A small network was shown many inputs. Here are its activations along a few directions, one row for each input.
In each table, some parts of the input vary, and every possible input appears once, in random order.
A made-up example of a description, with smaller parts first: one of 5 places around a ring, together with either a single point or one of 9 places around a ring or (one of 3 separate values, together with one of 4 places along a line).
Shared parts are said once, and a part with two or three values counts as separate values.

Other details of the inputs vary at random and push rows far along two fixed directions, the same in every table; ignore that.

Table:
row 1: [ 62 -12  35 -18  21 -35 -21  36  17 -22 -50  12  25 -59  43]
row 2: [-88  11 -28  19 -26  27  27  -4 -15  36  63 -25 -48  42 -32]
row 3: [-30   7  18  -3 -10  -8   7  38   2   4   4 -17 -14 -17  13]
row 4: [ 40   4  -9   1  13  12  -8 -45   5 -18 -15  14  25  22 -19]
row 5: [-23   4  16  -2  -5 -14   1  33   0   8   5 -16 -11 -21  10]
row 6: [ 25  -5 -27   3   8  19  -8 -45  -7  -7   1  24  22  34 -22]
row 7: [-21   3  15  -2  -5  -8   8  32   3   3   3 -15 -12 -16  13]
row 8: [-23   2  11  -1 -10  -6   9  20  -2   1   3 -11 -13 -17  14]
row 9: [ 45  -9 -41   1  20  18   1 -63   8  -1  12  20   5  22 -14]
row 10: [ 46  -2 -17   6  12  13 -13 -52   2 -10 -15  22  26  22 -19]
row 11: [ 93 -18  29 -21  25 -31 -20  12  21 -38 -66  27  35 -64  53]
row 12: [ 45  -7 -36  -6  28  12  -4 -53  13   1  12  12   9  19 -21]
row 13: [-16   1   8  -1  -7  -7   3  17  -2  11   7  -7 -11 -13  10]
row 14: [ -2   4  22  14 -12  -8  -8  18 -10 -11 -27   3   9 -12  12]
row 15: [-20   1 -36   6   0  25  18 -37  -1  13  36  -5 -20  34 -27]
row 16: [-58   9  24   6 -23 -10  -2  51 -18  11   6 -19  -6   5  -7]
row 17: [-56   7  19   7 -25  -2   4  38 -18   2   0 -12  -5   8  -2]
row 18: [ 53 -13  36 -16  11 -32 -16  37  12 -17 -48  14  18 -56  47]
row 19: [-29   3  11   1 -13  -6   9  27  -2   4   2 -12 -16 -15  12]
row 20: [-23   5  18  -5  -7  -8   7  30   1   2   4 -16 -11 -19  15]
row 21: [-18   0  14  -6  -4  -4   7  31   5   2   3 -12 -12 -13  11]
row 22: [-14   0   5   3  -8  -5   5  12  -3   5   6  -4 -11 -14  13]
row 23: [-24   3   8   1 -10  -7   4  23  -2  13   8  -9 -15 -10   8]
row 24: [ 43 -12 -38  -3  19  19   1 -59  10  -2  12  20   3  22 -15]
row 25: [-12  -1   4   1  -4  -6   5  16  -1  11   6  -6 -12  -8   8]
row 26: [-15   8  29  10 -15  -9  -3  24  -9 -12 -26  -5   6 -11  10]
row 27: [ 24  -4 -26  -1   8  18 -10 -44  -6  -1   5  20  21  38 -27]
row 28: [-54  14  -6  19 -18  15   7  -5 -14  17  27 -19 -14  39 -39]
row 29: [ 35  -4 -34  -7  24  12  -5 -49  13   3  15  10   6  19 -22]
row 30: [ 17   1 -20  -5   9  18  -6 -38  -1  -9   5  11  21  38 -27]
Each input here is: one of 5 places around a ring, together with either one of 2 separate values or one of 4 places along a line.
The inputs of row 21 and row 18 match in every part but the place on the ring of 5. If row 4 is changed in the same way as row 21 into row 18, which row does it become? -> row 10
List by row number the other rows that have the place on the ring of 5 in common with row 29. -> row 1, row 5, row 12, row 16, row 28
Which other rows does row 8 become when the place on the line of 4 takes its other values? List them by row number. -> row 11, row 15, row 19

Table:
row 31: [ 22  -1  58   1 -27 -23  -3  49  -8 -38 -83  10  19 -52  58]
row 32: [-46   8 -11  -9  -5  28   4 -14  -6   5  29 -18   3  66 -58]
row 33: [ 82 -28 -24  -9  37  -6 -28 -33  12   1  -3  38  20  11  -9]
row 34: [-16   5   4 -13   7   0  20  18  18 -17  21 -18 -16 -17  18]
row 35: [-29  23  63  -3  -7 -40 -16  64   1  -2 -25 -37  16 -43  20]
row 36: [-46  16 -23  36 -18   9   7 -26 -26  25  27   1 -11  26 -23]
row 37: [-30  -6  52   1 -24 -17 -17  87 -30  -2 -23   5  23  -7  15]
row 38: [-34   6 -33   6   7  22  24 -27  10   9  40 -33 -40  35 -37]
row 39: [-47  31 -25  19  -4  32  19 -43  -1   6  39 -34 -22  41 -51]
row 40: [-77   4   2   7 -33  13  37  29  -4  27  41 -28 -58 -14  27]
row 41: [ 91 -10  12 -51  45 -29 -19   0  34 -20 -26  15  38 -47  32]
row 42: [ 85 -20 -18   4  20   9   3 -61  20  -9 -27  23   0 -13  15]
row 43: [ 45 -14 -31  10   2  11 -16 -53  -3 -17 -31  43  44  27  -5]
row 44: [ 27 -14 -41 -23  23   7  -9 -14   3  20  20  19  12  19  -2]
row 45: [-67   7   7  -4  -7   0  16  42   0  38  41 -46 -37  13 -35]
row 46: [-34 -13  25 -10 -26 -30  -4  72 -10   2  -9  13 -14 -62  52]
row 47: [ 30 -22 -21   8   5  -6  -9 -23  -2   6  -1  28  -7 -11   4]
row 48: [  5  17 -38  30  -3  41  19 -97  -2   7  26   5 -18  45 -33]
row 49: [ 85  -2  -4   0  28 -11 -38 -32  -1  -8 -29  36  47  -1  -4]
row 50: [-46  15  48  -1 -18 -10   9  62  -3 -33 -29 -21   2 -17  17]
What do these inputs look like to the network? -> one of 4 places along a line, together with one of 5 places around a ring
The inputs of row 44 and row 37 match in every part but the place on the line of 4. If row 40 is changed in the same way as row 44 into row 37, which row does it become? -> row 31
A walk changes only the place on the line of 4. It starts at row 32 and steps to row 35. List the rest of the walk in order. -> row 45, row 41
A walk changes only the place on the ring of 5. It starts at row 49 and steps to row 35. List the rest of the walk in order. -> row 39, row 48, row 36
A walk changes only the place on the ring of 5. It starts at row 42 and steps to row 38. List the rest of the walk in order. -> row 45, row 33, row 47
